Each row below holds a small network's activations on one input, seen along a few directions.
Each table varies a few parts of the input and shows all the possible inputs, shuffled.
Descriptions start from the smaller parts, as in this example, which fits no table here: one of 3 separate values, together with either a single point or one of 9 places around a ring or (one of 6 places along a line, together with one of 8 places around a ring).
Shared parts are said once, and a part with two or three values counts as separate values.

Other details of the inputs shift rows strongly along two fixed directions, in all tables alike. That doesn't count.

Rows:
r1: -14 1 -9 -22 17 -12 33 17 6 2 23 5 -16
r2: -2 38 30 14 -21 32 -15 -24 15 -12 -12 -12 28
r3: 1 35 6 20 -5 41 -19 -6 -1 -27 -13 -7 45
r4: 85 -45 -19 60 -61 -37 -22 -6 -55 -9 17 34 -43
r5: -11 -15 0 -27 5 -15 18 1 18 26 3 0 -7
r6: -6 -13 -17 -28 15 -11 24 24 -3 1 11 11 9
r7: -19 -25 -12 5 30 -3 -10 3 11 45 -35 -8 3
r8: -24 -9 -15 -9 23 -6 3 11 6 9 3 -3 -21
r9: -16 -23 -13 0 23 -5 10 5 13 38 -24 -7 5
r10: -24 -12 -7 -16 26 -13 -10 7 -5 -2 2 -6 -28
r11: 10 38 5 17 -10 41 1 -5 2 -26 -5 -1 50
r12: 62 -20 13 37 -61 -30 -14 -22 -25 -2 14 17 -38
r13: -19 -6 -3 -23 19 -15 10 14 0 -8 16 -2 -25
r14: -1 32 15 13 -1 35 -32 -9 -11 -38 -14 -11 39
r15: -6 -9 6 -34 1 -23 28 5 16 17 15 4 -7
r16: -22 -18 10 -30 11 -18 -15 -3 4 12 -7 -9 -17
r17: 5 50 12 25 -10 39 10 -12 10 -26 6 -6 23
Description of these inputs: either one of 2 separate values or (one of 3 separate values, together with one of 5 places around a ring).
Q: Start at r13 and move only the place on the ring of 5, one step at a time. The first step leads to r1. Which rows follow, in order?
A: r17, r8, r10

Rows:
r18: -7 -21 -19 -14 12 -6 -7 17 -9 -1 5 8 -3
r19: -8 -15 -5 -20 7 -13 -12 2 -7 10 2 3 -15
r20: -10 -11 -18 -11 2 -7 18 8 7 7 14 6 -15
r21: 4 -21 -9 -16 7 -15 15 18 -4 6 3 8 3
r22: 0 -14 7 -22 4 -20 11 3 -1 15 0 2 -7
r23: 14 17 13 13 -29 11 -23 -16 -3 -20 7 -1 0
r24: -6 -16 -14 -15 14 -12 -11 7 -9 7 2 6 -3
r25: -10 -7 -6 -13 0 -12 11 2 14 15 15 4 -22
r26: -78 72 15 -54 55 65 24 18 49 -27 -9 -27 77
r27: 21 5 16 31 -24 14 -10 -18 1 4 -21 -2 25
r28: -4 -7 -18 -7 13 -11 12 7 3 18 7 8 -8
r29: 12 8 3 27 -18 24 -32 -19 0 -5 -23 -5 18
r30: -11 -19 -15 -19 2 -10 -5 9 -5 -3 10 2 -12
r31: -5 -11 -7 -3 24 -17 4 9 -9 6 -2 0 -13
r32: -2 -18 -4 -22 -1 -17 17 10 1 2 8 1 -4
r33: -16 -20 -7 9 17 -11 -6 7 0 24 -22 -8 -11
r34: 17 29 10 21 -20 17 1 -17 2 -3 5 3 4
r35: 13 16 2 35 -15 29 -9 -19 10 8 -13 -8 17
r36: 17 18 20 27 -19 5 -8 -15 -3 -20 4 -4 -12
r37: 23 16 24 12 -33 2 -1 -15 2 -13 5 0 6
r38: -8 -10 3 -8 18 -16 4 3 -6 8 -2 -2 -24
r39: -5 -15 -12 -2 22 -10 8 19 -9 -1 1 1 -12
r40: 32 11 12 21 -21 1 0 -10 -12 -8 -1 7 17
r41: 18 13 7 29 -17 10 -1 -9 -12 -26 5 -3 -5
Q: What do these inputs look like to the network?
A: one of 4 separate values, together with either a single point or one of 5 places around a ring
Q: The inputs of r33 and r27 match in every part but the choice among 4 separate values. If r39 is changed in the same way as r33 into r27, which row does it become?
A: r21
Q: Which other rows does r41 become when the place on the ring of 5 takes its other values? List them by row number.
A: r31, r36, r38, r39
Q: Which other rows does r28 become when the choice among 4 separate values takes its other values? List them by row number.
A: r24, r31, r40
